Each row has a name. Each question is about the rows just above it.

z_764: [113  75 110 121 145 121  93 181 109 156]
z_160: [161  91 107 161 129 141 122 161 127  91]
z_612: [128 142 128 142 142 108 160  96 108 142]
z_483: [113 113 113 126 126 136 126  98 141 123]
z_527: [155 119 126 186  88  90 155  99 107 154]
Times [141] occurs in z_160:	1
How many times does z_612 hold [129]?	0
Times [113] occurs in z_483:	3
Times [91] occurs in z_160:	2
How many times does z_483 hold [126]?	3
How many times does z_612 hold [108]?	2

z_71: [ 69  69  69  69 113 165]
z_869: [176 123  68 126 169 121]
z_612: [117 164  82 134  61 121]
z_483: [117 129  72 117  93 114]
z_4: [159 129  72 135 112 122]
z_527: [174 122  88 129 128 114]
Count of [69] in z_71:	4
Count of [123] in z_869:	1
How many times does z_483 hold [129]?	1

z_4: [167 127 157 126 102 180 105 118 198]
z_483: [165 102 101 101 190 128 128 103 156]
z_837: [ 68 108 128 161 185 134 145 170  74]
z_160: [ 68 108 128 161 185 134  96 147  70]
How many times does z_483 hold [101]?	2
How many times does z_483 hold [128]?	2

z_366: [192 117 117 163  93 117]
z_922: [152 159 121 126 111 147]
z_71: [147 112 147 112 118 147]
z_4: [146 147 146 147 112 147]
z_527: [144 112 145 144 136 144]
How many times does z_4 hold [147]?	3
Times [144] occurs in z_527:	3
Count of [143] in z_527:	0
Count of [147] in z_71:	3
Times [117] occurs in z_366:	3

z_527: [118 130 122 122 122 118]
z_483: [129 125 135 123 124 147]
z_612: [110 134 160 107 110 145]
z_837: [132 129 113 134 126 127]
z_160: [132 133 100 136 116 138]
z_922: [130 130 124 130 130 130]
z_71: [129 125 135 128 137 129]
z_366: [121 128 147 131 126 131]
z_764: [126 128 133 125 127  95]
How many times does z_922 hold [130]?	5
Times [127] occurs in z_764:	1
Times [122] occurs in z_527:	3
Count of [126] in z_366:	1

z_71: [ 69 120  75 110 162]
z_366: [ 69 167 147  69 121]
z_869: [ 68  60  96  65 107]
z_483: [ 69 168 107  62 128]
z_736: [ 68  99 150 163  72]
z_922: [ 68  88 181  97 139]
z_764: [ 69 141  94  82  94]
z_160: [ 59  59 194  59 190]
z_527: [ 69 135 194  59 190]
Times [69] occurs in z_366:	2
Times [59] occurs in z_160:	3

z_366: [ 92 196 142 104 121 102 153 158 115 115  99 100 115 152 119 118 121 131
 111 103  95 158 168 115 123  63 166 139 130 144  78 121 146 115 125 172
 121 164 160]
z_869: [128 131 128 129 129 127 127 127 128 130 127 126 129 129 125 129 128 127
 127 127 130 129 127 127 128 128 127 130 127 129 129 128 127 128 128 131
 127 128 127]
z_922: [133 121 128 132 136 131 124 123 122 121 130 132 121 126 125 129 124 127
 130 153 130 125 122 130 128 136 122 125 130 125 135 130 127 129 129 120
 129 123 126]
z_612: [142 131 146 132 116 114 130 107  85 103 123 170  91 129  91 107 110  96
 149 127 120 133 106 148 102 160 107  92 122 103 141 123 129 132 129 110
 121 123 134]
z_764: [124  84  96 135 168 108 111 142 171 152 150  81 135 152 183 161 133 111
 108 141 155 105 137 101 171 111 137 172  93 159 135 146 171 128 128 131
 141 114 105]
z_527: [142 135 135 135 129 123 127 111  97 108 127 164  98 126 102 135 110 105
 143 130 130 129 107 135 136 160 112 102 144 107 147 125 127 132 128 110
 124 119 126]
z_736: [133 121 132 132 127 127 127 123 116 121 127 138 121 126 119 125 127 122
 133 130 130 129 122 133 123 136 122 120 121 122 127 128 127 121 129 121
 127 128 126]
Count of [135] in z_764:	3
Count of [135] in z_527:	5
How many times does z_764 hold [152]?	2
Count of [120] in z_366:	0
How many times does z_736 hold [121]?	6
Count of [126] in z_869:	1
How many times does z_764 hold [108]?	2

z_160: [177 177 107 153 177]
z_612: [166 139 166 176 166]
z_869: [106 106 177 163 106]
Count of [176] in z_612:	1
How many times does z_869 hold [178]?	0
Count of [177] in z_160:	3
How many times does z_869 hold [106]?	3
How many times does z_612 hold [167]?	0
Count of [107] in z_160:	1
Times [105] occurs in z_869:	0

z_869: [129 123 123 145 123 123 124 122 129 129 129 123 123 123]
z_922: [117 129 129 131 131 130 131 129 119 131 128 122 134 129]
z_837: [107  96 175 166 124 199 123 124  80  66 172 166 147 104]
Times [130] occurs in z_869:	0
How many times does z_837 hold [124]?	2
Times [131] occurs in z_922:	4
Times [129] occurs in z_922:	4
Times [123] occurs in z_869:	7
Count of [122] in z_869:	1
Count of [123] in z_837:	1

z_366: [109 136 131 125 131 132 127]
z_736: [110 129 132 129 125 132 126]
z_527: [ 74 129 123 125 131 140 127]
z_160: [110 129 128 126 131 132 127]
z_4: [132 131 131 123 131 132 132]
z_837: [130 130 131 130 131 120 131]
z_612: [ 81 129 127  81 131 129 129]
z_764: [110 125 128 135 131 132 127]
z_922: [142 129 128 128 131 125 133]
z_869: [110 135 131 126 133 132 129]
z_483: [110 129 128 133 137 132 133]
Count of [129] in z_612:	3
Count of [132] in z_4:	3
Times [133] occurs in z_483:	2
How many times does z_837 hold [130]?	3
How many times does z_366 hold [130]?	0

z_869: [ 77 180 194  87  87  87 194 100  58 194 200]
z_366: [159 159 159 165 165 157 165 195  58 159 200]
z_527: [106 158  93  74  93 146 158 167  93 158 158]
Count of [158] in z_527:	4
How many times does z_366 hold [160]?	0
Count of [194] in z_869:	3
How many times does z_366 hold [156]?	0
Times [165] occurs in z_366:	3
Count of [159] in z_366:	4

z_736: [139 117  89 139 126 119 133 137 118 137]
z_4: [ 93 152 113 129 142 118 160 134 162 123]
z_71: [130 111 101 127 127 130 115 128 103 130]
z_764: [118  72  96 143 137 117 137 137 118 136]
z_160: [131  88 124 131 156 152 122 102 131  94]
z_922: [145 117 125 131 114 121 119 138 112 144]
z_837: [100 142  94 141 127 100 162 154 152 146]
z_612: [ 71 161  71 114 161 161  71  71  70 161]
z_869: [145 130 156 117 125 143 113 114 121 123]
z_483: [162  89 130 110 116 159  74 130  71 118]
z_527: [119 141 139 122 145 142 133 110 144 105]
Count of [137] in z_764:	3
How many times does z_764 hold [118]?	2
Times [139] occurs in z_736:	2
Times [131] occurs in z_160:	3
Count of [89] in z_483:	1
Count of [71] in z_612:	4
Times [115] occurs in z_71:	1

z_922: [68 68 69 68]
z_71: [110 133  87  76]
z_4: [107 107 107 107]
z_366: [129 133 130 108]
z_160: [129 142 115 115]
z_527: [129  56 130  92]
z_837: [122 104  67 134]
Times [107] occurs in z_4:	4
Count of [76] in z_71:	1
Times [69] occurs in z_922:	1
How many times does z_71 hold [133]?	1
How many times does z_922 hold [68]?	3

z_869: [183 163 125 164]
z_736: [ 99  99  99 128]
z_612: [130  98 140  99]
z_922: [129 129 165  90]
z_160: [129 182 164 164]
Count of [183] in z_160:	0
Count of [128] in z_736:	1
Times [128] occurs in z_922:	0
Count of [130] in z_922:	0
Times [99] occurs in z_736:	3
Count of [163] in z_160:	0

z_71: [145 140 145 123 132 139  87]
z_837: [149 162 114 100 108 106  91]
z_736: [130 134 121 126 119 129 126]
z_366: [ 96 160 118  97 113  96  79]
z_483: [137 159 144 129 135 140  99]
z_4: [131 123 136 133 134 128 123]
z_922: [138 136 116 124 113 121 111]
z_160: [147 159 113  99 113 105  97]
z_527: [146  88 146 146  88  88  88]
z_869: [130 113 142 147 134 139 116]
z_612: [157 167 115  91 112 105  66]
How many times does z_527 hold [88]?	4
Count of [160] in z_366:	1

z_366: [ 90 122 110  84 165 114 170 135  77 104  61  79 137 106 138 109 125 170
 141 180 129 124  75 141 108 128 154 103 173 136 132 148 145]
z_527: [ 90 122 110  84 165 137 170  83  77 104  61  79 137 106 138 109 125 170
 141 180 129 173 137 141 108 128 154 137 173 136 132 148 145]
z_160: [ 90 122 110  84 165 137 170 136  77 104  61 102 137 106 138 109 133 162
 131 165 136 113  71 135  91 102 149  92 145 131 141 142 138]
How many times does z_527 hold [138]?	1
Times [136] occurs in z_160:	2

z_764: [110  79 130 124 123 129 155 136]
z_483: [ 94 122 122 122 122  94 123 118]
z_4: [146  78  78 146  78 109  78  78]
z_160: [ 99 133 133 155 104 107 107 107]
z_922: [123 143 128 122 128 128 127 128]
z_869: [127 127 123  58 123 123 123 123]
Count of [129] in z_922:	0
Times [123] occurs in z_869:	5
Count of [78] in z_4:	5
Count of [129] in z_764:	1
Count of [107] in z_160:	3
How many times does z_869 hold [58]?	1
Count of [122] in z_483:	4

z_869: [140  91 158 150  82 128 129 101 140  89 131 110 174 106 123]
z_736: [140 171 171  82  82  82 140 101 140 140  83  82 140 181 171]
z_71: [140  91 158 150  82 128 129 101 140  89 131 110 177 106 123]
z_527: [180 169  94 149 145 139 175 172 144 176 144 145 144 144 176]
How many times does z_736 hold [140]?	5
Count of [82] in z_736:	4
Count of [140] in z_869:	2
Times [171] occurs in z_736:	3
How many times does z_527 hold [176]?	2
Count of [129] in z_71:	1
How many times does z_527 hold [145]?	2

